These are the activations of a small network on made-up records, seen along a few directions, one row for each record.
After each row come some of the record's fields: Dava, Teveb, Gifub, Kurig, Mig, Pezi.
Not every record has every field; a missing one is written missing.
The largest differences between rows may come from other fields.
(in the rows, 500 means zero)
Random noise pushes rows far along 13 fixed directions. That doesn't count. These rows show it; they differ only by the noise:
[773 528 369 382 344 415 639 646 509 476 446 322 666 494 483 534 488 674
 438 616 472 362 465 389 345 503 488 532 694 390 489]
[565 411 483 515 662 525 502 480 581 618 418 360 554 469 557 597 444 367
 785 451 463 351 539 510 559 583 459 372 551 487 351]
[561 507 487 558 607 400 343 466 552 639 443 443 504 555 584 454 399 500
 572 558 483 391 472 298 536 451 374 486 334 547 430]
[364 439 360 488 295 520 599 674 528 541 732 719 582 513 432 855 622 365
 478 219 447 653 559 105 765 431 290 509 691 284 269]
[768 416 495 515 488 678 700 371 456 375 444 441 542 463 335 510 679 692
 570 474 418 399 571 566 232 654 726 612 492 522 587]
[709 510 223 554 504 461 480 449 347 480 606 670 562 567 431 703 443 637
 476 476 398 346 336 108 505 585 323 756 647 504 473]
[519 218 827 518 676 847 440 327 509 402 364 599 489 714 326 505 448 630
 738 381 591 358 473 590 246 713 590 392 193 571 426]
[561 469 512 388 575 482 494 556 433 617 442 488 553 633 533 603 385 439
 632 441 558 502 676 568 392 437 562 414 387 469 391]
[644 526 548 404 475 404 259 478 569 492 519 417 467 487 352 335 435 780
 553 658 445 352 276 509 372 442 236 441 461 446 498]
[619 385 661 637 631 446 445 538 876 515 423 585 483 609 344 364 578 510
 450 516 487 597 515 640 469 726 400 585 286 398 377]
[467 467 413 595 537 575 767 534 454 507 522 482 563 481 716 550 609 468
 313 234 450 653 438 306 691 593 586 767 645 494 510]
[486 609 372 566 648 437 506 373 389 535 586 480 446 409 640 503 482 433
 582 461 425 416 480 539 608 516 507 613 609 689 588]
[482 621 398 497 490 352 473 611 510 648 611 366 586 483 697 571 418 494
 537 490 556 514 471 306 650 437 430 487 584 499 506]
[430 462 545 520 544 491 758 619 546 488 483 649 562 655 624 679 342 332
 663 455 720 370 743 557 332 558 708 344 497 681 448]
[401 551 574 512 580 475 655 427 522 326 558 630 357 432 508 344 528 482
 483 479 486 431 491 911 405 557 563 545 627 732 617]

[350 360 710 375 491 759 484 377 410 309 515 680 417 527 248 474 631 530
 499 320 456 611 501 874 433 523 490 479 499 440 453]
Dava=t2, Teveb=c1, Gifub=missing, Kurig=missing, Mig=missing, Pezi=g3
[503 459 448 459 658 495 474 453 426 520 469 407 432 398 606 372 454 525
 484 353 351 493 231 618 666 527 330 610 686 475 475]
Dava=t3, Teveb=c1, Gifub=missing, Kurig=missing, Mig=missing, Pezi=g1
[484 526 656 411 236 755 270 510 438 404 659 205 726 510 337 635 616 695
 531 598 559 489 424 406 630 671 514 390 583 371 640]
Dava=t3, Teveb=c2, Gifub=v1, Kurig=d4, Mig=u1, Pezi=g3
[294 542 427 596 513 378 702 457 533 574 369 648 420 444 708 458 572 166
 390 469 448 498 806 401 562 228 541 473 398 634 360]
Dava=t4, Teveb=c1, Gifub=v2, Kurig=d1, Mig=u1, Pezi=g3
[486 535 375 688 788 360 488 365 584 678 502 602 380 426 632 491 412 377
 743 459 461 437 515 439 562 476 440 521 416 625 448]
Dava=t4, Teveb=c1, Gifub=missing, Kurig=missing, Mig=missing, Pezi=g3
[556 577 386 401 447 548 371 476 268 598 579 316 615 511 528 730 475 416
 662 488 454 429 634 354 622 464 558 456 554 502 520]
Dava=missing, Teveb=c2, Gifub=missing, Kurig=missing, Mig=missing, Pezi=g1
[366 336 746 404 390 736 587 498 464 295 475 641 480 601 354 511 525 517
 521 394 561 422 549 625 350 529 581 352 453 556 477]
Dava=t5, Teveb=c1, Gifub=missing, Kurig=missing, Mig=missing, Pezi=g1
[521 486 602 460 202 534 363 481 596 534 453 373 582 479 343 488 671 521
 532 636 413 354 726 153 458 267 422 276 244 436 391]
Dava=t4, Teveb=c2, Gifub=missing, Kurig=missing, Mig=missing, Pezi=g1
[310 462 612 629 285 620 780 482 650 367 448 412 534 340 599 408 751 372
 407 477 474 423 638 337 589 449 663 407 547 630 545]
Dava=t2, Teveb=c1, Gifub=missing, Kurig=missing, Mig=missing, Pezi=g1
[423 489 423 472 645 473 469 375 456 554 496 527 418 382 539 519 488 373
 652 421 373 417 457 606 599 393 342 457 632 527 373]
Dava=missing, Teveb=c1, Gifub=missing, Kurig=missing, Mig=missing, Pezi=g1
[607 695 364 499 418 472 462 615 436 502 776 398 700 544 451 748 569 581
 422 558 634 755 547 586 636 768 667 717 687 394 717]
Dava=missing, Teveb=c1, Gifub=missing, Kurig=missing, Mig=missing, Pezi=g1
[294 453 642 434 465 600 589 491 427 459 387 406 398 408 674 280 513 541
 342 434 519 599 353 544 510 294 545 440 470 512 546]
Dava=missing, Teveb=c1, Gifub=v1, Kurig=d4, Mig=u1, Pezi=g3
[656 564 256 550 589 494 387 337 325 645 632 359 435 306 531 584 506 623
 747 467 392 447 335 232 579 425 493 544 548 513 623]
Dava=missing, Teveb=c1, Gifub=missing, Kurig=missing, Mig=missing, Pezi=g1
[541 523 566 606 511 481 583 595 702 497 593 377 552 471 580 407 558 668
 447 440 567 595 355 462 563 700 525 597 542 483 610]
Dava=t5, Teveb=c2, Gifub=missing, Kurig=missing, Mig=missing, Pezi=g1
[299 432 707 404 428 779 350 363 257 369 640 634 438 590 355 622 431 598
 729 438 653 393 488 500 376 446 603 270 360 654 615]
Dava=t1, Teveb=c1, Gifub=missing, Kurig=missing, Mig=missing, Pezi=g1
[468 503 501 736 471 626 450 261 617 523 393 261 606 328 532 452 833 349
 412 591 316 463 598 207 798 589 498 614 431 495 474]
Dava=t4, Teveb=c1, Gifub=v2, Kurig=d1, Mig=u1, Pezi=g3
[362 525 513 379 631 517 423 505 233 548 506 600 438 646 645 508 312 498
 396 372 595 671 431 620 524 401 524 595 435 536 529]
Dava=missing, Teveb=c1, Gifub=missing, Kurig=missing, Mig=missing, Pezi=g3
[241 415 846 578 498 552 534 628 652 316 326 675 546 848 662 276 350 464
  48 519 696 518 414 495 530 658 482 617 313 670 496]
Dava=t5, Teveb=c2, Gifub=missing, Kurig=missing, Mig=missing, Pezi=g1
[512 592 526 376 593 487 266 582 450 471 492 151 694 529 610 556 261 412
 579 700 553 313 293 811 735 801 389 416 888 506 565]
Dava=t3, Teveb=c2, Gifub=v2, Kurig=d1, Mig=u1, Pezi=g3
[527 425 408 514 653 506 738 531 454 555 378 439 515 460 732 514 407 403
 549 351 486 427 451 483 525 519 568 537 646 554 445]
Dava=t5, Teveb=c1, Gifub=missing, Kurig=missing, Mig=missing, Pezi=g1
[642 479 503 208 346 387 274 676 516 535 387 422 586 576 255 557 357 472
 558 732 469 365 568 676 346 347 266 234 557 249 287]
Dava=t5, Teveb=c2, Gifub=v1, Kurig=d2, Mig=u2, Pezi=g3
[569 443 544 484 649 532 260 518 505 477 554 554 548 671 371 559 375 586
 506 514 544 549 287 608 575 777 365 620 536 417 481]
Dava=missing, Teveb=c1, Gifub=missing, Kurig=missing, Mig=missing, Pezi=g2
[373 606 423 641 238 364 452 435 624 283 834 931 257 352 216 458 677 551
 427 584 380 397 442 305 520 377 273 516 542 672 615]
Dava=t1, Teveb=c1, Gifub=missing, Kurig=missing, Mig=missing, Pezi=g1
[232 577 629 543 344 273 684 641 774 534 497 634 304 396 620 184 647 405
 232 454 490 747 645 521 522 126 477 428 314 505 469]
Dava=missing, Teveb=c1, Gifub=missing, Kurig=missing, Mig=missing, Pezi=g1
[321 652 598 515 510 470 290 366 434 537 625 470 474 493 563 431 425 640
 542 633 667 521 421 484 466 373 484 419 350 606 627]
Dava=missing, Teveb=c1, Gifub=v2, Kurig=d3, Mig=u2, Pezi=g3
[793 584 360 674 635 390 565 310 660 438 600 598 315 290 208 417 787 434
 631 590 284 534 730 948 384 708 682 691 475 593 666]
Dava=t1, Teveb=c1, Gifub=missing, Kurig=missing, Mig=missing, Pezi=g1
[605 513 514 386 675 377 291 488 533 570 458 461 399 503 377 399 449 416
 585 538 376 524 528 923 516 508 358 494 478 428 416]
Dava=missing, Teveb=c2, Gifub=missing, Kurig=missing, Mig=missing, Pezi=g3
[421 579 634 539 340 438 626 554 724 530 711 507 357 329 420 330 729 756
 615 415 578 689 643 524 308 287 623 316 266 512 616]
Dava=t2, Teveb=c2, Gifub=missing, Kurig=missing, Mig=missing, Pezi=g1
[565 430 333 539 494 421 639 491 535 379 423 835 369 482 326 523 568 322
 334 509 301 450 551 593 446 485 351 657 645 465 335]
Dava=missing, Teveb=c2, Gifub=v1, Kurig=d3, Mig=u1, Pezi=g3
[585 476 574 451 295 483 602 643 640 501 433 402 529 476 421 420 649 596
 356 565 534 677 611 462 359 391 606 433 365 295 492]
Dava=missing, Teveb=c1, Gifub=v2, Kurig=d1, Mig=u1, Pezi=g3
[617 581 401 391 459 408 481 641 382 625 564 496 546 584 480 637 454 480
 487 461 550 687 694 572 427 428 634 504 435 375 519]
Dava=t3, Teveb=c2, Gifub=v2, Kurig=d3, Mig=u2, Pezi=g3
[587 416 575 466 490 489 463 468 571 337 201 574 587 665 357 405 514 218
 253 692 319 285 695 734 502 624 414 601 501 546 321]
Dava=t2, Teveb=c1, Gifub=missing, Kurig=missing, Mig=missing, Pezi=g1
[657 456 554 592 630 605 296 412 462 556 265 213 758 706 603 583 342 426
 531 755 587 253 519 286 574 758 618 536 366 595 513]
Dava=missing, Teveb=c1, Gifub=missing, Kurig=missing, Mig=missing, Pezi=g1
[926 548 244 332 534 357 565 625 300 482 444 596 671 733 409 619 330 694
 323 562 494 515 497 609 229 620 520 827 639 359 492]
Dava=t2, Teveb=c1, Gifub=missing, Kurig=missing, Mig=missing, Pezi=g1
[660 548 360 369 512 388 211 553 384 616 393 248 673 577 550 601 278 364
 543 725 437 284 436 379 671 511 327 449 634 433 420]
Dava=t1, Teveb=c1, Gifub=missing, Kurig=missing, Mig=missing, Pezi=g1
[411 466 597 308 560 470 385 607 433 554 520 542 509 642 510 576 263 427
 692 431 589 420 557 712 460 444 403 276 496 508 373]
Dava=t3, Teveb=c2, Gifub=missing, Kurig=missing, Mig=missing, Pezi=g1
[713 629 470 373 316 480 383 462 285 366 544 547 644 697 297 575 474 677
 380 759 556 372 680 526 221 510 630 603 419 576 652]
Dava=t4, Teveb=c1, Gifub=missing, Kurig=missing, Mig=missing, Pezi=g1
[359 464 645 406 531 537 580 556 518 410 347 581 538 640 529 429 491 330
 281 456 522 610 642 841 515 544 528 553 509 494 403]
Dava=t2, Teveb=c1, Gifub=missing, Kurig=missing, Mig=missing, Pezi=g3
[403 513 448 547 437 498 637 570 558 479 650 582 454 406 499 589 599 388
 518 376 504 628 548 504 629 515 566 492 628 494 536]
Dava=t1, Teveb=c1, Gifub=missing, Kurig=missing, Mig=missing, Pezi=g3
[661 735 406 591 525 340 422 482 517 526 662 309 526 415 535 377 569 708
 441 678 546 597 452 592 507 625 646 690 516 587 809]
Dava=t5, Teveb=c1, Gifub=missing, Kurig=missing, Mig=missing, Pezi=g2
[515 709 417 719 389 322 579 498 730 595 614 375 545 344 539 550 736 231
 592 677 485 513 961 444 636 534 751 455 421 641 627]
Dava=t5, Teveb=c1, Gifub=missing, Kurig=missing, Mig=missing, Pezi=g2

Here are new rows. What are their fields?
[572 542 396 335 258 427 663 642 338 546 465 523 502 528 529 539 492 575
 385 479 495 557 652 258 307 154 614 458 426 411 489]
Dava=missing, Teveb=c1, Gifub=missing, Kurig=missing, Mig=missing, Pezi=g1
[403 481 605 460 594 554 603 441 486 597 412 370 440 426 636 418 562 350
 622 380 499 600 716 718 480 358 721 373 359 556 502]
Dava=missing, Teveb=c1, Gifub=missing, Kurig=missing, Mig=missing, Pezi=g1
[485 380 683 617 547 554 399 498 735 495 533 533 429 510 414 375 563 652
 577 430 518 524 358 405 498 634 426 463 315 484 499]
Dava=t5, Teveb=c1, Gifub=missing, Kurig=missing, Mig=missing, Pezi=g2
[579 624 438 495 739 331 171 332 597 644 581 397 377 328 366 430 457 450
 873 652 347 384 459 856 571 500 271 395 528 501 482]
Dava=missing, Teveb=c1, Gifub=missing, Kurig=missing, Mig=missing, Pezi=g1
[324 469 584 302 441 633 555 625 337 435 615 567 548 577 512 682 335 566
 595 405 733 602 408 678 410 482 550 328 672 418 508]
Dava=missing, Teveb=c1, Gifub=v1, Kurig=d4, Mig=u1, Pezi=g3
[385 560 457 750 514 419 516 386 754 413 689 718 311 271 330 507 691 298
 645 592 427 461 594 669 623 615 450 438 587 648 562]
Dava=t3, Teveb=c1, Gifub=v1, Kurig=d4, Mig=u1, Pezi=g3
[427 700 573 545 446 251 303 649 813 675 692 144 541 332 675 359 421 588
 722 666 618 438 393 452 684 469 355 220 520 540 614]
Dava=t3, Teveb=c2, Gifub=missing, Kurig=missing, Mig=missing, Pezi=g1
[175 481 719 395 211 608 522 630 688 247 489 392 650 468 433 515 629 243
 325 624 487 387 519 721 757 598 323 301 872 436 372]
Dava=missing, Teveb=c2, Gifub=v2, Kurig=d1, Mig=u1, Pezi=g3
[477 547 421 416 484 379 504 548 435 498 467 508 431 465 560 438 477 342
 380 493 368 464 521 596 599 376 403 544 616 528 452]
Dava=missing, Teveb=c2, Gifub=missing, Kurig=missing, Mig=missing, Pezi=g1
[419 546 479 496 649 362 371 536 597 682 629 444 435 419 595 534 383 406
 815 431 517 454 486 558 637 448 336 309 524 531 423]
Dava=t5, Teveb=c2, Gifub=missing, Kurig=missing, Mig=missing, Pezi=g1
[389 581 456 599 701 449 398 363 453 639 446 354 491 457 812 398 370 527
 518 514 520 418 302 308 661 439 382 565 476 645 513]
Dava=missing, Teveb=c2, Gifub=missing, Kurig=missing, Mig=missing, Pezi=g3
[492 393 505 500 413 603 621 414 462 463 392 335 456 327 613 398 511 649
 605 490 428 211 289 136 421 298 461 339 549 586 505]
Dava=missing, Teveb=c1, Gifub=missing, Kurig=missing, Mig=missing, Pezi=g1
[464 407 528 594 550 657 569 458 462 650 494 517 550 585 585 717 490 465
 766 344 635 504 722 180 420 461 695 347 221 525 444]
Dava=t5, Teveb=c2, Gifub=v2, Kurig=d1, Mig=u1, Pezi=g3
[576 436 556 570 444 586 509 517 646 548 538 372 522 422 388 521 796 456
 490 382 388 718 649 488 636 626 632 569 405 338 502]
Dava=missing, Teveb=c1, Gifub=missing, Kurig=missing, Mig=missing, Pezi=g2
[428 425 576 548 544 501 825 625 612 438 405 616 488 579 652 379 576 401
 176 304 529 764 544 655 522 569 659 713 515 483 487]
Dava=missing, Teveb=c1, Gifub=missing, Kurig=missing, Mig=missing, Pezi=g1
[316 461 569 457 554 655 633 513 268 509 527 535 500 618 757 537 362 655
 465 247 671 571 370 309 462 422 625 537 448 612 567]
Dava=missing, Teveb=c2, Gifub=missing, Kurig=missing, Mig=missing, Pezi=g1
[519 696 396 473 496 342 206 478 432 637 639 314 509 422 563 482 442 559
 559 626 455 489 439 424 664 408 352 474 507 496 600]
Dava=t3, Teveb=c2, Gifub=v2, Kurig=d1, Mig=u1, Pezi=g3
[535 602 385 615 302 479 305 414 439 400 744 665 509 499 282 635 633 535
 414 626 417 413 502 170 635 548 387 639 499 575 618]
Dava=t1, Teveb=c1, Gifub=missing, Kurig=missing, Mig=missing, Pezi=g1
[332 552 523 522 360 526 523 492 653 396 641 434 470 276 392 464 815 346
 417 432 294 595 562 665 816 548 383 526 738 452 490]
Dava=t5, Teveb=c2, Gifub=missing, Kurig=missing, Mig=missing, Pezi=g1
[420 455 662 591 675 466 241 374 692 610 360 495 449 560 449 400 505 301
 582 621 482 511 640 638 569 509 387 401 193 482 336]
Dava=missing, Teveb=c1, Gifub=v2, Kurig=d1, Mig=u1, Pezi=g3
